These are the activations of a small neural network, seen along a few directions. Each row is one input.
In each table, some parts of the input vary, and every possible input appears once, in random order.
Descriptions start from the smaller parts, as in this example, which fits no table here: one of 2 separate values, together with either a single point or one of 9 places along a line or (one of 4 places along a line, together with one of 8 places around a ring).
Shared parts are said once, and a part with two or three values counts as separate values.
In the rows, 128 means zero.

Other details of the inputs shift rows strongly along two fixed directions, in all tables alike. That doesn't count.

Table:
x1: [137 166 138 152 141  76 168 109 127 139 114 149 136  77 138 101]
x2: [110 109 122 126 156 130  95 145 136 113 138 114  96 143 104 151]
x3: [116 110 115 130 155 131 103 147 139 110 132 119 101 136  93 147]
x4: [144 168 122 146 139  80 178 106 135 136 107 142 134 100 160 101]
x5: [132 117 100 129 145 131 122 138 144 114 115 121 108 149 110 143]
x6: [119 104 118 126 152 134  96 147 145 113 133 117 103 139  89 149]
x7: [119 102 123 128 145 128  96 142 150 118 129 121 109 133  83 150]
x8: [118 119 107 136 151 127 112 139 131 111 124 134 102 126  91 145]
x9: [113 113 113 132 154 132 103 144 135 109 133 124 101 133  96 145]
x10: [118  94 128 121 150 132  90 146 148 120 137 108 106 143  94 153]
x11: [126 112 108 121 150 134 116 141 144 113 129 111 101 161 126 145]
x12: [132 106 110 125 142 129 114 138 156 119 121 114 109 153 109 145]
x13: [119 100 129 123 151 131  93 146 147 120 137 108 106 140  96 151]
x14: [126 120  98 128 147 131 123 137 142 110 121 122 104 149 116 143]
x15: [132 105 114 122 143 130 113 140 157 121 125 109 111 157 115 143]
x16: [102 118 123 107  54 233 100 133  40 118 151 162 162 136 115 134]
x17: [150 162 134 143 134  78 174 107 145 142 110 134 141 100 161 100]
x18: [132 106 113 127 141 126 113 137 158 121 121 114 111 152 109 146]
x19: [102 113 141  99  59 226  92 135  48 126 159 143 160 148 127 137]
x20: [115 106 122 128 158 129  99 146 140 112 136 112  99 140  99 150]
x21: [129 118 101 129 150 129 122 138 147 110 120 118 104 151 114 144]
x22: [126 119 103 126 149 129 123 139 144 112 124 118 105 153 122 140]
x23: [134 115 112 125 146 126 120 138 153 119 124 112 111 152 120 140]
x24: [117 113 111 133 153 130 107 143 137 109 128 125 101 131  90 147]
x25: [125 156 166 118  40 174 150 103  52 158 144 168 201  90 164  89]
x26: [134 109 111 128 141 124 117 134 155 123 116 119 112 149 108 144]
x27: [129 103 123 116 143 135 107 142 155 122 131 101 108 166 124 148]
x28: [117 105 131 124 153 127  93 144 146 119 138 108 103 141 102 151]
x29: [129 121  97 131 146 132 125 134 141 112 117 126 107 148 114 142]
x30: [131 100 123 119 142 131 107 141 157 123 130 104 111 163 119 149]
x31: [109 110 139 101  47 229  96 134  53 132 155 151 171 138 117 132]
x32: [131 163 143 149 144  81 162 110 132 137 122 142 135  82 147 101]
x33: [130 109 113 121 149 133 116 143 149 116 128 106 106 160 125 145]
x34: [122 104 121 131 144 126 101 139 147 121 124 127 110 130  82 147]
x35: [124 119 118 101  45 229 113 126  55 127 138 154 170 154 133 130]
x36: [123 110 120 100  41 232 109 127  58 131 139 151 171 158 129 132]
x37: [126 112 110 122 150 134 116 140 146 114 129 110 103 160 127 145]
x38: [151 161 146 138 137  74 173 107 147 148 118 125 141 106 176  98]
x39: [143 166 131 145 141  79 178 107 142 139 115 135 137 104 170  99]
x40: [128 100 128 118 141 131 104 141 157 125 131 102 110 166 122 151]
x41: [120 101 125 124 153 133  92 146 144 116 137 111 103 142  97 151]
x42: [140 161 161 114  45 165 167  98  66 160 138 152 197 111 195  88]
x43: [132 101 120 118 144 131 110 141 156 123 129 103 109 163 120 147]
x44: [140 161 149 149 137  70 165 108 140 147 117 142 142  74 140  99]
x45: [106 113 133 103  53 232  98 136  47 124 154 153 167 139 118 133]
x46: [118 107 124 127 157 126 101 145 144 115 134 112 103 136 101 148]
x47: [105 104 150  96  50 226  87 133  56 137 160 141 170 146 126 138]
x48: [129 117 106 126 151 128 122 140 148 113 124 114 106 155 121 141]
x49: [147 152 153 135 133  78 166 109 150 152 120 121 142 114 175 103]
x50: [140 156 147 148 135  73 162 107 138 148 113 146 142  79 134 100]
x51: [140 162 147 149 138  73 164 108 137 143 118 143 140  77 141  99]
x52: [116 115 109 135 153 131 107 141 137 108 129 128 101 129  92 146]
x53: [146 162 146 137 140  77 172 110 145 147 118 123 138 111 179 102]
x54: [127 121 101 130 147 129 125 135 144 111 121 122 107 147 118 141]
x55: [124 111 113 132 149 127 106 140 141 116 124 127 104 129  85 146]
x56: [149 157 147 142 130  74 171 107 152 152 115 129 147 103 167  98]
x57: [126 155 178 117  40 168 149 100  53 164 147 163 204  91 174  91]
x58: [145 164 146 138 140  76 175 108 141 145 119 125 137 110 181  99]
x59: [132 109 113 123 143 129 115 140 155 120 126 108 110 155 116 143]
x60: [130 107 121 117 146 133 109 141 152 120 131 103 107 164 125 147]
x61: [129 164 155 146 146  74 159 108 132 143 126 134 134  85 159 101]
x62: [126 168 157 127  49 168 162 101  47 152 137 176 195  81 165  87]
x63: [111 120 126 109  51 225 107 130  43 125 144 164 167 130 113 130]
x64: [113 109 119 128 157 132  99 145 135 111 136 117  99 139 102 149]
x65: [136 168 155 117  51 166 173  99  57 154 137 158 193 112 199  87]
x66: [141 160 145 149 135  74 165 108 137 147 114 145 141  76 135 100]
x67: [142 164 142 139 141  78 173 108 142 144 120 127 135 110 180 101]
x68: [151 161 133 144 132  78 174 105 146 146 107 136 141  99 157  99]
x69: [147 165 131 145 136  80 176 109 141 140 109 135 140 100 163 100]
x70: [115  98 138 123 150 124  88 144 153 125 138 107 108 144  98 155]
x71: [118 118 108 137 153 127 113 138 134 112 124 133 102 126  91 145]
x72: [118 104 134 123 151 125  93 143 148 124 138 107 107 140 102 150]
x73: [137 154 157 146 136  71 156 112 145 150 122 137 146  82 143 101]
x74: [142 165 141 138 141  77 174 108 140 142 120 128 134 110 181 100]
x75: [108 106 135 101  43 233  93 132  51 129 152 156 172 138 109 134]
x76: [133 163 159 144 143  72 159 111 136 147 125 131 138  85 158 101]
x77: [132 160 150 147 146  78 160 110 131 140 125 136 135  85 154 101]
x78: [149 159 135 142 132  79 172 107 148 144 111 131 141 100 159 100]
x79: [130 114 107 124 147 133 119 142 148 114 124 113 110 155 119 142]
x80: [130 119  99 129 147 130 124 136 142 112 116 123 106 150 112 143]
Description of these inputs: one of 2 separate values, together with one of 5 places along a line, together with one of 8 places along a line.
Changing only the place on the line of 8 turns x71 into x34. The same change can be made to x29. Which row results?
> x26
Changing only the place on the line of 8 turns x40 into x49. The same change can be made to x70. Which row results?
> x47
Changing only the place on the line of 8 turns x3 into x25. The same change can be made to x21. Which row results?
> x12
Change only the place on the line of 8 in x16. List by row number the other rows that result.
> x7, x24, x44, x51, x52, x62, x75
Change only the place on the line of 5 in x33. List by row number the other rows that result.
> x5, x53, x69, x79
A walk changes only the place on the line of 8. It starts at x30 and steps to x43. List the rest of the walk in order.
> x42, x38, x33, x65, x37, x11
Change only the choice among 2 separate values in x52. List by row number the other rows that result.
> x54
Change only the choice among 2 separate values in x1. List by row number the other rows that result.
> x80

Table:
x81: [138  78 119 123 148 127  91 153 198 127 122  92  98 184  89 164]
x82: [133 102  80 112 180 144 109 144 156  98 120  84  67 199 134 165]
x83: [115 167 121 168 201  42 167 115 161 120 111 127  96  99 167 119]
x84: [133 158 166 159 174  21 150 106 172 162 100 139 118  57 107 119]
x85: [140 127 101 116  72 194 146 122 107 126 120 149 155 165 142 125]
x86: [114 111 153 108  81 185 108 146  84 137 175 129 167 105 117 107]
x87: [133 113 154  95  78 179 111 127  88 146 146 105 143 167 178 134]
x88: [136  96  77 114 170 134 119 150 167 102 121 105  81 202 119 167]
x89: [113 105 139 116 183 130  70 175 162  99 165  77  89 146  99 161]
x90: [108 175 205 142 107  74 176  82  93 172 140 145 178  66 211  84]
x91: [129 110 157 124  82 180 105 125  84 141 146 152 172  88  94 121]
x92: [135 103  90 145 166 132 110 153 139  89 116 131  97 120  57 147]
x93: [111 152 114 111 104 197 123 143  63 101 160 128 148 134 147 119]
x94: [ 96 119 161 114  74 167  93 107  73 145 147 164 140 124 120 141]
x95: [130  73 127 108 167 119  92 156 184 123 125  82  91 201 109 163]
x96: [135 177 117 171 176  34 177 107 149 136  85 150 105  69 108 113]
x97: [101 140 114 127  84 176 116 106  57 119 129 180 128 137 122 135]
x98: [168 154  93 152 154  45 185 108 204 131  80 125 128 107 135 105]
x99: [148 105 134 108  53 178 106 120 124 148 123 133 186 142 122 124]
x100: [145 195 142 148 106 100 206 114  94 138 130 164 173  46 181  49]
What do these inputs look like to the network?
> one of 2 separate values, together with either one of 4 places along a line or one of 6 places around a ring
Changing only the choice among 2 separate values turns x95 into x88. The same change can be made to x84. Which row results?
> x96
Change only the place on the line of 4 in x95. List by row number the other rows that result.
> x81, x87, x99

Table:
x101: [147 133 132 109  80 154 152 116 109 149 121 129 160 157 174 114]
x102: [ 90  77  91 116 144 198  44 170 106  84 142 123  78 160  29 188]
x103: [127 124 139 127  85 162 119 125  93 135 136 152 159  96 104 120]
x104: [125 141 119 125  98 163 146 128  91 127 132 150 153 121 139 113]
x105: [114 146 120 122 102 165 138 125  78 122 139 152 140 123 143 121]
x106: [113 129 160 120  91 159 120 120  82 139 148 142 154 115 140 120]
x107: [129  88  91 138 210  77 100 140 218 108 101  90  53 177  88 175]
x108: [144 134 133 110  87 155 147 111 101 145 123 132 148 158 174 119]
x109: [143 136 128 112  95 163 148 127 110 132 133 118 159 156 176 116]
x110: [ 91  64 121  97 142 196  35 171 129 102 164  92  86 193  78 188]
x111: [107  89 118 133 215  81  77 159 193 103 132  88  54 150  73 174]
x112: [126 161 156 155 175  38 154 111 153 141 118 134 117  73 135 113]
x113: [144 174 126 162 191  33 187 110 167 133 106 133 107  81 154  98]
x114: [115 132 144 131  93 158 122 118  76 132 137 159 149  96 116 123]
x115: [155 128 131 107  77 153 149 117 117 147 121 127 161 156 168 115]
x116: [120 102  81 137 224  90 102 160 198  85 123  82  48 168 100 163]
x117: [148 170 125 155 185  41 184 112 169 128 112 118 111  97 175  95]
x118: [128 124 163 111  83 157 118 127 110 150 152 124 165 121 146 112]
x119: [143 144 157 147 161  51 151 120 174 145 124 115 127  86 134 106]
x120: [ 89  67  99 113 143 195  40 167 111  90 145 120  82 165  42 191]
x121: [118 130 153 123  87 157 122 122  85 141 140 151 167 106 122 119]
x122: [152 137 129 110  89 162 150 126 116 134 132 118 162 152 173 113]
x123: [116  81 118 135 210  84  81 163 205 108 128  83  66 151  69 169]
x124: [136 168 139 167 183  38 162 111 154 134 106 141 110  56 111 104]
x125: [151 165 137 164 171  38 165 115 168 140 105 138 124  51 105  97]
x126: [118 130 143 130  87 161 122 123  84 136 134 156 160  95 114 121]
x127: [120  53  82  99 118 204  59 158 153 101 125 103  98 215  68 189]
x128: [106  66  77 112 129 202  61 167 135  90 132 119  91 198  57 184]
x129: [158 164 136 141 166  37 183 101 175 151 101 114 114 124 188 109]
x130: [141 142 130 114  98 163 149 121 100 131 133 123 150 154 181 117]
x131: [115 129 168 115  93 157 117 121  93 146 155 131 154 122 153 116]
x132: [130 139 118 121 100 162 144 129 100 121 135 132 153 133 160 108]
x133: [122 139 123 128  87 160 137 114  89 130 127 161 147 129 138 120]
x134: [135 146 130 111  97 164 145 122  94 130 136 123 148 155 183 121]
x135: [134 158 158 159 176  36 156 109 158 142 116 135 119  70 133 108]
x136: [137 135 118 117  94 166 142 130 105 121 137 129 157 133 155 109]
x137: [154 157 132 154 161  33 182  97 191 152  90 123 127 109 162 106]
x138: [135  93  83 142 203  78 103 155 220  99 106 103  63 157  65 163]
x139: [120 141 135 132  91 161 127 125  79 132 131 158 158  89 102 115]
x140: [115 146 124 127  86 159 136 115  82 130 130 160 146 128 142 122]
x141: [137 148 166 144 165  50 150 120 176 153 127 110 130  94 156 105]
x142: [126 125 152 120  83 158 121 122  92 141 143 148 167 105 115 118]
x143: [134 141 120 122  93 160 148 127  97 127 133 147 157 117 134 109]
x144: [124 138 129 120  81 156 138 103  95 142 122 146 153 143 160 127]
Changing only one part turns x132 into x116. The same change can be made to x101. Which row results?
> x129
Changing only one part turns x102 into x125. The same change can be made to x134. Which row results?
> x122
What do these inputs look like to the network?
> one of 4 places along a line, together with either one of 5 places along a line or one of 6 places around a ring
A walk changes only the place on the line of 4. It starts at x140 and steps to x133. List the rest of the walk in order.
> x128, x138
Which other rows agree with x113 in the place on the line of 4? List them by row number.
> x106, x107, x108, x114, x117, x124, x130, x131, x133, x135
